A small network was trained on invented records. Each row is its activation on one of them, seen along a few directions.
Here are examples, each followed by its value of one field, Sarez.
The largest differences between rows may come from other fields.
(in the rows, 500 means zero)
Strong random noise was added to every row along 3 fixed directions; ignore it. To show where, here is one row again and again, with new noise each time:
[370 657 347 504 520 463 524 589 414 589 475 179 431 320 570 363 465 819
 348 597 497]
[316 655 484 499 494 426 584 405 385 597 498 234 543 371 626 341 817 381
 469 771 494]
[627 429 652 458 533 462 533 320 555 432 501 539 585 594 447 510 624 181
 634 425 560]
[384 520 330 533 483 554 491 722 319 518 608 423 324 510 536 485 402 686
 356 636 415]
[626 548 528 449 575 428 510 396 622 492 394 295 557 398 444 428 392 663
 507 294 609]

[517 675 578 422 499 351 576 338 532 528 429 333 664 391 568 477 668 284
 541 498 504]  n3
[778 313 617 443 536 481 457 490 578 335 557 788 501 745 342 718 239 250
 597 214 534]  n14
[583 393 554 472 525 535 476 515 540 438 535 619 479 599 443 522 457 434
 589 419 567]  n6
[484 600 451 497 535 450 534 471 481 530 486 310 531 408 527 470 505 532
 441 504 490]  n8
[453 623 481 485 523 484 502 418 573 604 355 291 561 285 527 407 510 744
 447 457 572]  n10
[511 514 436 495 514 478 503 627 424 483 582 487 428 567 488 529 419 460
 453 535 458]  n8
[556 543 403 470 483 445 499 662 447 470 591 481 432 579 494 557 322 478
 439 484 419]  n2
[421 749 499 440 561 310 578 316 575 635 321  74 659 210 584 331 601 601
 436 533 600]  n14
[362 559 522 490 472 441 540 386 450 532 474 396 601 425 604 380 830 385
 555 702 528]  n4
[348 675 370 478 491 484 527 602 461 624 413 226 430 288 583 373 490 818
 353 617 466]  n10
[631 422 573 488 513 530 507 425 598 461 459 541 518 550 443 524 445 463
 545 338 515]  n1
[652 186 684 559 557 671 405 386 665 436 456 859 520 649 314 577 404 478
 647 242 644]  n12
[524 570 537 452 501 468 516 503 513 516 470 449 531 478 488 480 510 438
 481 511 491]  n3
[411 564 525 459 521 418 546 431 509 557 451 397 553 428 556 413 678 412
 526 607 503]  n12
[495 593 486 476 496 410 527 424 545 530 477 379 587 446 540 485 610 373
 526 528 503]  n7
[247 712 403 524 443 411 577 541 321 642 559 247 509 387 667 350 763 399
 406 880 429]  n2
[466 602 466 454 490 379 525 518 461 502 507 414 551 460 566 461 604 442
 518 595 471]  n4
[633 613 546 418 550 333 527 367 615 497 410 329 626 420 479 451 433 505
 544 341 568]  n11
[737 301 630 463 508 554 456 469 663 368 525 776 492 705 362 606 381 316
 652 268 576]  n7
[491 738 460 420 476 303 560 461 523 538 411 246 593 350 569 408 544 525
 459 526 476]  n13
[534 508 373 447 508 486 486 707 449 455 583 495 379 555 483 558 299 616
 451 465 445]  n6
[581 437 511 479 520 478 485 526 464 417 561 644 490 620 430 622 367 347
 512 427 458]  n5
[450 563 527 499 505 457 552 433 468 547 503 433 547 479 551 425 642 380
 514 628 490]  n11
[386 475 416 528 469 511 486 601 367 473 600 561 436 539 557 542 563 513
 478 667 426]  n9
[550 468 568 495 482 522 500 470 547 483 469 585 515 539 460 482 515 431
 539 487 490]  n13
[628 444 513 504 500 499 491 471 527 462 518 565 531 592 450 600 375 356
 535 356 447]  n1
[609 330 533 511 523 553 442 558 531 397 566 746 474 639 398 605 362 491
 567 389 527]  n9
[388 704 380 472 502 368 536 555 383 545 509 312 504 370 580 468 488 576
 377 618 449]  n5

Here are new rows. What is Sarez for each?
[630 321 720 519 522 625 488 278 659 454 401 689 578 540 427 531 589 352
 643 338 590]  n10
[393 598 387 501 471 532 498 685 388 557 528 415 405 438 573 483 432 687
 355 602 403]  n3
[646 553 538 459 510 393 524 365 578 468 445 433 606 493 504 568 460 370
 550 326 484]  n1
[513 430 399 472 473 488 496 769 374 394 660 672 343 664 486 623 339 463
 469 554 361]  n9
[592 576 504 407 536 370 519 510 546 459 455 401 507 475 481 497 362 524
 477 400 548]  n14
[405 378 433 550 464 608 477 704 306 482 669 720 331 676 503 612 438 376
 415 673 393]  n14
[492 452 562 467 493 469 518 493 484 452 537 599 513 550 508 488 620 349
 575 577 521]  n9
[216 733 409 476 480 343 576 503 340 639 517 259 540 350 707 378 839 393
 442 854 410]  n12
[361 458 409 564 494 583 487 653 381 519 600 590 401 516 536 493 518 617
 436 694 442]  n9
[408 393 651 601 551 627 459 239 654 618 296 459 602 321 458 315 682 748
 563 453 735]  n12
[443 559 535 461 511 440 547 470 418 474 517 473 517 494 562 464 624 353
 489 609 474]  n5
[544 476 659 481 493 515 523 410 517 497 502 602 565 563 456 492 638 242
 580 534 533]  n3
[394 643 440 469 463 386 558 538 349 535 581 408 513 497 615 470 647 306
 464 733 402]  n11
[515 504 522 452 537 441 492 485 553 489 457 491 522 488 485 482 496 520
 538 443 537]  n12
